A small network was shown many inputs. Here are its activations along a few directions, one row for each input.
Each table varies a few parts of the input and shows all the possible inputs, shuffled.
Descriptions start from the smaller parts, as in this example, which fits no table here: one of 6 places along a line, together with either a single point or one of 9 places along a line or (one of 3 separate values, together with one of 5 places around a ring).
Shared parts are said once, and a part with two or three values counts as separate values.

Other details of the inputs shift rows strongly along three fixed directions, in all tables alike. That doesn't count.

Rows:
row 1: -.30  .24 -.35 -.32 -.35 -.01  .00 -.21  .03 -.15 -.11  .29 -.36
row 2: -.19  .18 -.08 -.02 -.12 -.03 -.13 -.02 -.01  .03 -.06  .02 -.26
row 3:  .17  .01 -.17  .05 -.09  .20  .21 -.25  .04 -.27  .29  .45 -.09
row 4:  .30 -.31 -.16  .38 -.61  .44  .36  .38 -.56  .29  .13 -.28 -.19
row 5: -.24  .29 -.31 -.31 -.52  .05  .01 -.13 -.17 -.08 -.18  .15 -.45
row 6: -.29  .23 -.37 -.31 -.17  .00 -.11 -.20  .00 -.19 -.11  .25 -.50
row 7: -.50  .07  .39 -.22  .41 -.53 -.80  .22 -.03  .30 -.39 -.55  .19
row 8: -.01  .01 -.06 -.01 -.09 -.04  .05 -.07  .05 -.09  .15  .15  .05
row 9:  .18 -.25  .06  .28  .04  .09  .18  .23 -.03  .09  .23 -.19  .16
row 10: -.05  .03 -.28 -.04 -.18  .13  .05 -.04 -.10 -.08  .03  .14 -.34
row 11: -.22  .20  .12 -.24  .25 -.26 -.34 -.22  .17  .03 -.35 -.06  .09
row 12:  .27  .02  .01  .11 -.16  .24  .40 -.05  .03 -.10  .17  .14 -.02
row 13: -.32  .10 -.25 -.06 -.55  .07  .00  .10 -.21  .17 -.21 -.11 -.42
row 14:  .18 -.18  .45  .25  .39 -.10 -.08  .10  .09  .24 -.06 -.23  .43
row 15: -.37  .17 -.10 -.45 -.15 -.10 -.29 -.30 -.08 -.12 -.34  .27 -.24
row 16:  .64 -.30  .35  .44  .36  .15  .36  .25  .12  .01  .46 -.17  .51
row 17: -.23  .14 -.18 -.10 -.61  .02 -.12  .12 -.41  .16 -.18 -.18 -.36
row 18:  .39 -.51 -.01  .59 -.30  .39  .46  .41 -.35  .27  .32 -.27  .09
row 19: -.14  .03  .27  .30  .06 -.20 -.35  .35 -.10  .37 -.04 -.49  .04
row 20:  .39 -.02  .13 -.29  .84  .06  .26 -.63  .64 -.65  .34  .77  .52
row 21: -.11 -.12  .25  .15 -.08 -.01 -.22  .23 -.25  .41 -.27 -.33  .08
row 22: -.27  .03  .10  .28 -.26 -.12 -.38  .40 -.35  .45 -.14 -.51 -.16
row 23:  .08  .07 -.33 -.16 -.37  .27  .31 -.07 -.11 -.14 -.01  .17 -.37
row 24:  .22 -.07  .28  .18  .28 -.11 -.01  .30  .09  .12  .15 -.36  .27
row 25:  .01 -.02 -.32 -.20 -.20  .27  .18 -.32 -.05 -.11 -.23  .26 -.23
row 26: -.43  .12  .19 -.08  .22 -.50 -.51  .36  .08  .29 -.22 -.62  .01
row 27:  .20 -.08 -.07  .12 -.09  .18  .33 -.09  .11 -.15  .28  .27  .09
row 28:  .20 -.22  .33  .38  .12 -.08  .14  .30 -.02  .14 -.04 -.20  .47
row 29: -.32  .21 -.15 -.35  .13 -.27 -.22 -.08  .20 -.16 -.06  .04 -.12
row 30:  .05  .26  .23 -.22  .41 -.33 -.16 -.17  .38 -.27  .15  .12  .28
row 31: -.22  .26  .37 -.34  .73 -.57 -.52 -.29  .47 -.09 -.25 -.01  .36
row 32:  .40 -.28  .04  .23  .16  .36  .40 -.12  .04  .00  .09  .14  .24
row 33:  .30 -.16  .00  .00  .26  .24  .28 -.25  .14 -.15  .09  .31  .23
row 34:  .03  .14 -.08 -.24  .45 -.19 -.13 -.32  .33 -.41  .28  .41  .07
row 35:  .22 -.30  .13  .30  .11  .07  .24  .26 -.06  .01  .02 -.12  .37
row 36:  .00  .01 -.42 -.09 -.32  .24  .16 -.17 -.15 -.20  .09  .34 -.42
Description of these inputs: one of 2 separate values, together with either a single point or one of 5 places along a line or (one of 3 separate values, together with one of 4 places along a line).
Changing only the choice among 2 separate values turns row 25 into row 11. The same change can be made to row 23. Which row results?
> row 12
Which other rows does row 21 become when the place on the line of 5 takes its other values? List them by row number.
> row 11, row 14, row 15, row 31
Which other rows does row 7 become when the place on the line of 5 takes its other values? List them by row number.
> row 20, row 25, row 32, row 33
Which other rows does row 2 become when the choice among 2 separate values takes its other values? List them by row number.
> row 6

Rows:
row 37:  .18 -.31  .14  .33  .14  .15  .10  .19 -.09  .21  .08 -.23  .14
row 38:  .09 -.05 -.08 -.03  .06  .07  .17 -.09  .08 -.16  .06  .19  .07
row 39:  .18 -.20  .03  .10  .11  .12  .13  .01 -.02 -.03  .09  .05  .17
row 40: -.06  .14  .02 -.06 -.18 -.03 -.03  .03 -.05  .08 -.13 -.09 -.09
row 41: -.12  .21  .13  .07  .32 -.43 -.33  .28  .27  .01  .38 -.32  .01
row 42: -.04  .18 -.12 -.32  .11 -.10  .08 -.26  .29 -.31  .02  .30  .01
row 43: -.16 -.02  .14  .08  .08 -.09 -.28  .07 -.07  .23 -.14 -.23 -.04
row 44: -.18  .18 -.16 -.30  .00 -.02 -.11 -.35  .10 -.20 -.10  .33 -.22
row 45:  .29 -.17  .00  .18 -.05  .24  .35  .08 -.03  .01  .11 -.02  .09
row 46:  .45 -.08 -.33  .25 -.17  .35  .63 -.09  .12 -.41  .72  .50 -.13
row 47: -.34  .14 -.16 -.14 -.36 -.01 -.23 -.01 -.23  .17 -.30 -.09 -.37
row 48: -.04  .12  .10 -.04  .03 -.12 -.04 -.03  .10 -.03 -.03  .03  .09
row 49: -.23  .14 -.10 -.09 -.33  .01 -.15  .04 -.22  .17 -.26 -.14 -.29
row 50: -.19  .17 -.20 -.15 -.43  .08 -.04 -.03 -.21  .08 -.24  .00 -.35
row 51: -.21  .10 -.32 -.26 -.30  .07  .02 -.14 -.10 -.07 -.18  .13 -.33
row 52: -.15  .07  .07 -.06  .09 -.10 -.28 -.03 -.05  .13 -.17 -.13 -.09
row 53:  .15 -.15  .20  .32 -.03  .09  .09  .18 -.10  .20  .05 -.18  .16
row 54:  .17 -.13  .11  .15  .06  .11  .08 -.03 -.03  .01  .10  .08  .15
row 55:  .20 -.16  .24  .36  .01  .12  .13  .18 -.06  .23  .09 -.22  .18
row 56:  .20 -.24  .11  .21  .19  .12  .08  .11 -.04  .13  .06 -.17  .14
row 57: -.02  .04 -.03  .03 -.18  .05  .05 -.01 -.06  .02 -.05  .06 -.05
row 58:  .03 -.24  .02  .21 -.01  .11  .01  .17 -.17  .18 -.05 -.18  .03
row 59:  .13 -.11 -.14  .13 -.34  .34  .20 -.03 -.25  .10 -.05  .06 -.22
row 60:  .12 -.17 -.20  .11 -.52  .32  .37  .13 -.32  .06 -.01  .03 -.15
row 61:  .04  .04 -.12 -.28  .37 -.04  .07 -.38  .34 -.43  .09  .48  .11
row 62:  .03 -.04  .05 -.15  .37 -.11 -.09 -.16  .18 -.18  .05  .17  .19
row 63: -.06  .07  .05 -.15  .21 -.11 -.17 -.21  .10 -.12 -.01  .19  .07
row 64:  .21 -.16  .14  .19  .14  .08  .14  .15  .01  .09  .08 -.18  .20
row 65:  .16  .04  .11  .29  .12 -.10 -.01  .38  .06  .06  .44 -.35 -.01
row 66:  .10  .10  .14 -.28  .71 -.24 -.10 -.32  .50 -.36  .12  .27  .32
row 67:  .12 -.07  .30  .29  .08 -.04 -.01  .21  .00  .24  .03 -.30  .22
row 68: -.21  .06  .11  .01  .00 -.16 -.28  .09 -.07  .18 -.18 -.19 -.02
row 69: -.07  .02  .14  .02  .19 -.13 -.19 -.03  .07  .05 -.06 -.04  .09
row 70:  .15  .03  .19 -.16  .55 -.20  .01 -.20  .40 -.32  .19  .23  .43
row 71:  .16 -.10  .06  .21 -.32  .18  .23  .14 -.21  .13  .04 -.05  .03
row 72: -.14 -.02 -.15 -.01 -.22  .11 -.06 -.07 -.20  .06 -.14  .08 -.23
row 73: -.29  .08 -.36 -.31 -.38  .05 -.07 -.11 -.23 -.06 -.25  .14 -.35
row 74:  .03 -.21  .18  .24  .14 -.03 -.09  .25 -.08  .28 -.04 -.39  .14
row 75:  .01  .10  .17 -.04  .25 -.13 -.16 -.07  .15  .00 -.03 -.03  .12
row 76: -.10  .07  .02 -.17  .18 -.14 -.17 -.04  .10 -.02 -.10 -.06  .03
row 77: -.21  .06  .01 -.07 -.06 -.16 -.18  .14 -.04  .14 -.19 -.25 -.06
row 78: -.20  .03  .04 -.06  .00 -.19 -.18  .16 -.03  .11 -.16 -.22  .03
row 79:  .37 -.17 -.28  .31 -.41  .36  .51  .14 -.17 -.20  .58  .23 -.20
row 80: -.26  .10 -.03 -.13 -.13 -.20 -.18  .15 -.07  .11 -.23 -.21 -.07
row 81:  .19 -.08  .12  .14  .02  .09  .14 -.01  .00 -.01  .12  .08  .18
row 82: -.19  .06  .17 -.10  .17 -.33 -.31  .18  .03  .10 -.15 -.29  .18
row 83: -.21  .07 -.32 -.25 -.27  .08 -.02 -.14 -.12 -.05 -.20  .13 -.34
row 84: -.17  .09 -.10 -.14 -.21 -.01 -.12 -.09 -.14  .01 -.14  .09 -.16
row 85:  .12 -.02 -.28 -.19  .01  .21  .30 -.35  .15 -.38  .10  .54 -.05
row 86: -.17  .20  .12 -.23  .22 -.33 -.26  .05  .16  .00 -.15 -.21  .11
row 87:  .29 -.11  .21  .21  .08  .09  .21  .03  .05 -.01  .20  .06  .29
row 88: -.12  .28 -.14 -.32 -.10 -.06  .02 -.31  .17 -.24 -.06  .34 -.16
Describe the family of inputs behind these rows.
> one of 4 places along a line, together with either a single point or (one of 2 separate values, together with one of 6 places along a line)
Changing only the place on the line of 4 turns row 56 into row 37. The same change can be made to row 86. Which row results?
> row 42
Which other rows does row 47 become when the place on the line of 6 takes its other values? List them by row number.
> row 43, row 44, row 55, row 67, row 88
List by row number the other rows that have the place on the line of 4 in common with row 38.
> row 46, row 48, row 53, row 57, row 58, row 61, row 68, row 69, row 72, row 78, row 80, row 85
Which other rows does row 44 become when the choice among 2 separate values takes its other values? List them by row number.
> row 74
